A small network was trained on made-up records. Each row is its average activation on records with the value named, seen along a few directions.
Values that are neighbours, or in one group, have similar rows; names and order tell nothing.
In the rows, zero is written as 500.
Strong random noise was added to every row along 14 fixed directions; ignore it. To show where, here is one row again and again, with new noise each time:
[360 535 504 840 500 388 578 586 465 557 515 548 457 562 417 739 606 503
 629 563 204 636 588 700 571 485 477 534 523]
[742 474 542 532 457 345 553 353 567 852 526 383 554 562 502 676 230 381
 653 520 467 205 423 319 609 579 497 390 509]
[620 531 469 489 641 573 487 598 449 475 482 423 462 550 590 328 552 664
 339 484 508 581 433 416 448 454 608 537 627]
[515 600 471 451 564 657 585 387 614 410 546 580 488 351 584 384 540 565
 505 422 679 429 354 364 292 202 472 650 471]
[466 465 488 637 422 448 345 372 649 513 549 127 453 445 628 611 468 567
 285 618 606 559 456 740 621 553 529 188 486]
[218 327 330 299 450 704 418 492 418 588 416 429 607 443 533 461 445 508
 326 576 407 600 561 638 665 623 421 386 511]
[478 589 472 709 566 595 636 701 623 635 473 528 336 633 565 642 527 300
 491 464 377 429 494 658 757 511 685 682 561]
[350 509 420 850 465 437 580 552 678 548 430 266 476 496 714 430 663 581
 337 384 431 597 336 543 268 460 181 436 450]
[436 628 477 487 508 377 636 433 548 385 577 534 471 652 448 543 524 464
 594 448 627 480 441 610 491 535 640 531 466]
[512 368 765 586 650 516 341 440 563 217 473 467 356 459 621 432 577 317
 373 596 698 513 548 828 519 529 519 354 377]
[498 344 470 768 326 331 468 850 562 546 397 402 484 466 800 464 633 545
 440 420 340 507 715 672 555 701 464 500 414]
[430 571 438 459 580 772 398 669 336 650 520 674 601 479 515 602 350 338
 333 650 480 548 581 462 626 581 412 572 481]
[261 353 408 442 619 668 521 370 318 382 508 666 490 326 485 357 641 886
 552 456 212 652 444 557 285 206 603 522 687]
[525 694 282 217 511 520 504 573 379 466 584 524 663 664 538 379 438 516
 319 447 741 493 405 261 347 907 459 417 501]
[212 351 435 464 404 570 683 584 425 571 499 699 429 402 829 562 586 641
 719 449 312 381 561 731 589 400 778 718 492]
[276 352 596 383 496 509 559 313 370 534 486 601 622 409 659 464 408 536
 622 582 577 475 461 553 368 300 331 538 325]


Field S:
s7: [314 570 463 752 492 472 410 604 536 476 492 536 599 572 197 534 415 348
 404 376 385 663 526 512 496 429 254 509 446]
s13: [586 502 895 736 606 492 573 351 578 523 548 579 280 427 944 611 509 367
 657 588 724 239 283 480 291 251 466 562 339]
s12: [609 477 517 495 524 630 409 779 576 552 386 248 481 491 777 268 487 566
 186 445 661 562 495 418 623 391 561 620 522]
s10: [452 392 612 314 620 635 376 548 244 636 549 704 563 507 533 537 174 424
 453 588 459 432 599 592 700 429 804 543 562]
s14: [717 319 678 568 546 261 428 311 350 691 419 169 545 625 321 438 417 767
 518 584 242 652 389 278 486 297 383 299 661]
s5: [394 633 395 563 370 349 515 462 458 655 633 588 631 638 343 614 220 419
 441 447 512 478 445 491 375 543 381 429 469]
s6: [592 399 561 501 540 352 450 516 458 249 499 658 439 439 228 393 585 597
 579 404 346 601 720 649 461 422 720 518 604]
s9: [573 531 522 732 457 313 412 529 464 567 430 324 603 612 277 494 461 586
 410 587 375 756 566 470 457 425 256 391 519]
s4: [343 273 487 368 518 536 403 391 523 301 440 480 527 335 282 329 589 554
 454 413 354 627 637 665 453 480 444 352 555]
s3: [353 637 392 537 520 433 415 352 433 234 588 583 540 519 239 385 548 669
 326 422 624 770 377 550  39 442 278 306 496]
s2: [578 383 430 472 440 503 567 457 937 399 269 187 421 490 465 185 717 405
 434 232 559 415 397 396 487 469 321 505 503]
s8: [573 513 600 830 583 373 440 626 482 503 382 313 405 722 201 479 547 556
 397 596 307 854 537 619 630 237 417 521 585]
s16: [422 385 407 579 562 396 329 575 321 320 507 663 565 572 290 333 495 668
 360 341 256 659 604 627 317 656 606 281 653]
s1: [505 619 427 502 426 479 457 622 396 444 450 417 560 606 342 406 551 635
 408 493 535 755 498 403 509 397 404 561 510]
s15: [642 771 462 205 542 758 612 443 709 316 548 531 364 429 382 483 650 399
 591 483 763 401 389 296 687 373 746 802 568]
s11: [920 372 803 575 686 541 373 742 512 509 403 521 265 558 840 301 475 290
 326 460 644 253 440 473 464 715 585 465 465]
S is arranged as a 4 by 4 grid.
Name the neighbours of s2, in listed order.
Answer: s13, s12, s16, s15
Name the neighbours of s5, in listed order.
Answer: s6, s9, s3
Name the neighbours of s1, in listed order.
Answer: s14, s8
Each value of S is a pair of two hidden parts, and every pair occurs once (4 first parts, 4 second parts).
s5 and s9 share the first part; s5 and s4 share the second. Which value has the first part of s4 and the second part of s9?
Answer: s10
s16 and s2 share the first part; s16 and s11 share the second. Which value has the first part of s11 and the second part of s2?
Answer: s8
s14 and s13 share the first part; s14 and s7 share the second. Which value has the first part of s7 and the second part of s13?
Answer: s12

Field M:
m8: [292 586 378 394 434 607 575 442 521 465 554 687 482 535 327 545 423 374
 539 353 506 436 450 564 556 456 586 580 518]
m25: [455 661 380 882 466 320 583 947 451 361 462 603 485 633 622 413 856 644
 433 371 334 761 571 485 173 724 268 644 447]
m20: [317 628 489 588 412 520 309 310 294 585 750 462 583 376 583 731 321 730
 334 720 590 636 364 556 324 375 408 221 487]
m16: [417 339 674 697 642 288 504 310 376 322 500 645 509 472 348 418 594 633
 650 425 263 591 491 577 124 373 348 372 533]
m18: [242 674 255 582 443 535 537 562 473 613 577 376 586 628 539 540 484 579
 278 415 441 616 297 423 383 678 335 389 569]
m17: [315 601 499 529 651 547 566 555 405 490 476 524 571 702 608 346 426 460
 297 494 671 660 346 531 333 424 334 595 390]
m10: [386 416 633 663 588 299 565 492 547 653 381 229 515 795 658 475 401 224
 344 472 557 468 327 617 502 776 225 316 384]
m1: [503 524 473 609 404 474 502 602 460 734 494 450 559 489 450 610 369 521
 473 550 386 568 560 464 589 356 411 561 505]
m12: [423 354 513 302 353 510 416 240 486 409 534 489 549 291 510 570 501 621
 649 614 573 439 569 596 554 438 563 363 431]
m26: [446 644 426 415 502 550 486 462 431 565 616 554 536 586 451 586 381 434
 455 473 558 432 369 373 492 628 513 426 544]
m24: [396 412 603 566 575 518 545 586 580 444 378 373 372 600 561 473 617 309
 415 524 477 554 529 719 639 568 477 519 476]
m21: [592 449 709 468 585 430 625 479 393 708 355 294 481 681 709 413 431 561
 547 676 584 550 386 471 601 279 441 655 434]
m14: [435 469 708 661 674 511 547 588 215 624 489 817 551 589 686 453 367 494
 592 489 403 452 370 345 236 292 348 671 419]
m11: [251 365 312 472 439 743 662 693 660 559 324 589 464 374 746 406 721 341
 497 332 325 403 561 546 508 665 337 700 462]
m4: [519 521 381 589 408 289 507 346 557 644 540 294 664 562 383 519 359 657
 500 441 464 532 394 382 394 496 406 324 534]
m5: [361 334 516 403 357 269 576 453 512 396 400 496 531 615 308 506 536 497
 755 513 421 579 720 795 750 497 649 547 418]
m9: [409 475 279 462 394 476 727 592 526 664 484 527 442 589 681 536 592 628
 688 318 281 322 412 417 563 676 722 577 631]
m2: [637 391 646 534 591 339 700 651 396 742 250 408 471 847 414 468 547 306
 672 555 275 506 501 379 678 696 285 614 490]
m3: [392 503 593 629 559 498 490 443 352 574 584 617 481 481 501 681 434 506
 536 596 361 526 482 629 441 442 506 451 521]
m7: [398 461 368 356 477 297 571 447 409 492 443 547 670 765 184 282 337 550
 500 341 461 598 506 528 424 521 496 446 534]
m27: [691 308 599 207 652 771 442 393 568 341 331 359 411 245 577 314 772 471
 439 655 577 523 559 391 520 553 368 502 539]
m15: [371 567 537 527 376 423 421 517 509 218 559 450 483 420 657 502 698 637
 485 580 755 660 547 659 393 487 442 463 313]
m13: [534 494 355 255 388 532 413 517 415 608 465 315 671 451 186 665 514 519
 533 734 360 703 747 372 868 718 423 425 576]
m19: [689 361 590 499 553 669 394 553 616 522 488 669 387 267 697 467 412 315
 455 447 561 194 596 554 529 495 650 504 487]
m23: [455 514 410 605 651 540 483 728 431 442 564 580 371 648 731 442 584 512
 315 352 372 435 423 626 445 877 796 424 668]
m22: [375 527 376 460 421 474 548 464 606 395 536 482 491 560 534 518 569 489
 500 408 565 444 461 614 530 700 607 426 486]
m6: [549 430 713 650 673 400 518 474 376 439 513 510 329 557 588 545 661 574
 596 549 338 527 440 571 409 526 581 450 589]
Each value of M is a pair of two hidden parts, and every pair occurs once (3 first parts, 9 second parts).
m9 and m22 share the first part; m9 and m12 share the second. Which value has the first part of m12 and the second part of m22?
Answer: m5
m8 and m11 share the first part; m8 and m20 share the second. Which value has the first part of m20 and the second part of m11?
Answer: m19
m16 and m24 share the first part; m16 and m27 share the second. Which value has the first part of m27 and the second part of m24?
Answer: m3
m15 and m17 share the first part; m15 and m14 share the second. Which value has the first part of m14 and the second part of m17?
Answer: m4
